A small network was shown many inputs. Here are its activations along a few directions, one row for each input.
Each table varies a few parts of the input and shows all the possible inputs, shuffled.
Descriptions start from the smaller parts, as in this example, which fits no table here: one of 2 separate values, together with either a single point or one of 11 places around a ring or (one of 4 places along a line, together with one of 8 places around a ring).
Shared parts are said once, and a part with two or three values counts as separate values.
(in the rows, 128 means zero)

Other details of the inputs shift rows strongly along three fixed directions, in all tables alike. That doesn't count.

Table:
row 1: [146 140 148 125 144 116 151 124 153 139 117 121 155 159]
row 2: [143 120 111 115  90 151 134 140 106 142 175 132 110 124]
row 3: [150 140 143 128 124 128 155 126 123 139 139 116 128 132]
row 4: [112 101 112 134  95 146 114 134 109 114 145 125  95  92]
row 5: [148 149 138 125 145 119 148 128 143 145 125 123 157 156]
row 6: [ 47  64 111 111 166  99  38 153 157 112 104 156 147 131]
row 7: [149 143 137 131 118 132 157 125 133 133 127 121 137 139]
row 8: [140 102 127 116  95 141 126 137 108 139 170 126 110 121]
row 9: [159 205 121 164 120 137 141  62  89  73  90 120  69  51]
row 10: [114 136 146 141 165 108 136 114 150 121  95 126 149 143]
row 11: [122  99 112 130  92 151 119 137  94 117 155 133  93  97]
row 12: [ 80  90 111 123 156 107  69 143 145 121 115 139 136 129]
row 13: [142 110 119 115  86 145 128 143 104 142 170 132 113 122]
row 14: [146 143 146 128 147 114 148 126 140 141 121 123 149 153]
row 15: [117 110 110 136 103 143 112 135 102 119 149 124  96  94]
row 16: [148 143 147 119 144 122 153 130 144 140 123 126 160 157]
row 17: [125 173 120 178 113 156 151 109  83  82 109 120  79  74]
row 18: [149 138 143 136 127 129 159 120 131 135 128 123 136 138]
row 19: [125 144 136 126 152 117 141 127 140 122 102 132 154 146]
row 20: [152  85 124  96  87 145 119 149 124 167 205 129 117 144]
row 21: [152 106 134  94 126 122 126 150 153 173 174 134 152 173]
row 22: [ 89  97 105 116 129 118  89 145 142 119 116 145 137 130]
row 23: [ 78 138 120 158 161 118  98 126 129  89  84 134 108  96]
row 24: [ 93 105 101 119 139 117  84 147 134 124 123 142 137 130]
row 25: [145 138 146 134 128 127 158 119 135 136 129 118 134 134]
row 26: [148 135 145 133 126 130 157 115 134 132 131 114 132 138]
row 27: [157 183 137 105 154 134 128  90 146 156  81 115 129 141]
row 28: [148 145 140 130 149 116 148 125 142 143 124 120 151 155]
row 29: [126 139 127 127 133 124 133 131 124 124 119 131 136 133]
row 30: [121 145 135 135 152 114 141 122 147 124  95 133 155 144]
row 31: [ 86 131 117 157 141 122 108 124 122  92  83 139 120 101]
row 32: [140  98 126 113  93 146 129 140 110 140 172 125 113 119]
Description of these inputs: either one of 2 separate values or (one of 5 places along a line, together with one of 6 places along a line).
Start at row 20 and move only the place on the line of 5, one step at a time. The first step leads to row 23. Which rows follow, in order?
> row 21, row 17, row 2
Which other rows belong to the same alternative as row 27? List them by row number.
> row 9

Table:
row 33: [125  89 137 101 135 117 117 146 162 170 147 133 157 163]
row 34: [128  96 146 105 138 109 113 142 162 150 147 135 156 162]
row 35: [131 104 125  87 129 109 112 145 155 149 144 142 165 157]
row 36: [131 105 122  96 119 108 113 154 154 160 147 141 165 165]
row 37: [116 167 136 139 154 121 144 127 141 118  78 129 147 132]
row 38: [191 158 132 114  85 164 162  97  98 154 163 113  96 116]
row 39: [ 94 132 114 137 166 110 110 139 152 115  91 140 152 146]
row 40: [147  95 136 107 118 125 139 141 158 168 171 123 149 165]
row 41: [149 191 136 164 128 140 190 109 120 103 100 109 122 120]
row 42: [114 148 153 145 171 107 132 120 147 109  87 128 149 144]
row 43: [ 69  88 105 135 132 117  68 148 115 104 112 140 115 106]
row 44: [116 133 153 126 168 110 131 131 159 137  97 121 156 153]
row 45: [104  68  94 105  78 163  89 163  90 143 183 143  98 106]
row 46: [ 59  96  83 154 117 147  76 143  93  80 119 141  85  78]
row 47: [213 120 110  95  11 201 160 113  61 171 236 111  56  91]
row 48: [ 73  85 106 125 136 120  69 142 118  96 114 142 115  98]
row 49: [148 169 153 164 134 127 177 103 114 110 102 103 119 116]
row 50: [193 131 127  87  80 154 143 116 120 177 185 118 113 138]
row 51: [123  93 130 102 140 117 112 156 159 156 154 128 158 173]
row 52: [162 115 126  77 120 123 108 128 159 179 156 129 144 162]
row 53: [ 70 105  83 148 103 155  82 144  82  92 112 148  79  67]
row 54: [ 65  87 109 128 137 131  67 154 120 110 110 142 113 107]
row 55: [147 109 141 108 119 125 139 129 133 141 153 121 137 137]
row 56: [117 145 126 140 173  94  97 129 156 119 113 132 154 130]
row 57: [144 167 149 164 139 136 179 107 124 106 106 100 117 121]
row 58: [148 100 136 108 118 123 138 128 141 151 158 128 143 143]
row 59: [121 160 131 149 158 107 139 121 135 115  82 131 150 139]
row 60: [163 165 144 137 134 125 160 117 112 132 151 118 101 117]
row 61: [156 182 138 156 135 135 182  99 105 102 100 116 124 110]
row 62: [117 131 124 177  98 155 142 106  86  81 124 126  70  64]
row 63: [ 68 102  90 154 114 136  78 137  85  85 113 142  90  76]
row 64: [123 143 141 129 163 106 128 128 157 127 101 143 162 160]
row 65: [137 170 135 127 161 115 121  98 151 126  81 120 133 132]
row 66: [131 104 131  94 120 114 110 152 159 152 153 150 161 165]
row 67: [151 177 144 153 143 134 179  99 105 101 103 113 127 113]
row 68: [147 124 142 136 121 121 154 123 134 145 139 118 136 139]
row 69: [147 178 151 161 142 135 175 103 114 102 105 119 126 124]
What do these inputs look like to the network?
> either one of 2 separate values or one of 5 places along a line or (one of 5 separate values, together with one of 6 places along a line)
Which other rows belong to the same alternative as row 56? List them by row number.
> row 60
Which other rows belong to the same alternative as row 65? List them by row number.
> row 38, row 47, row 50, row 52
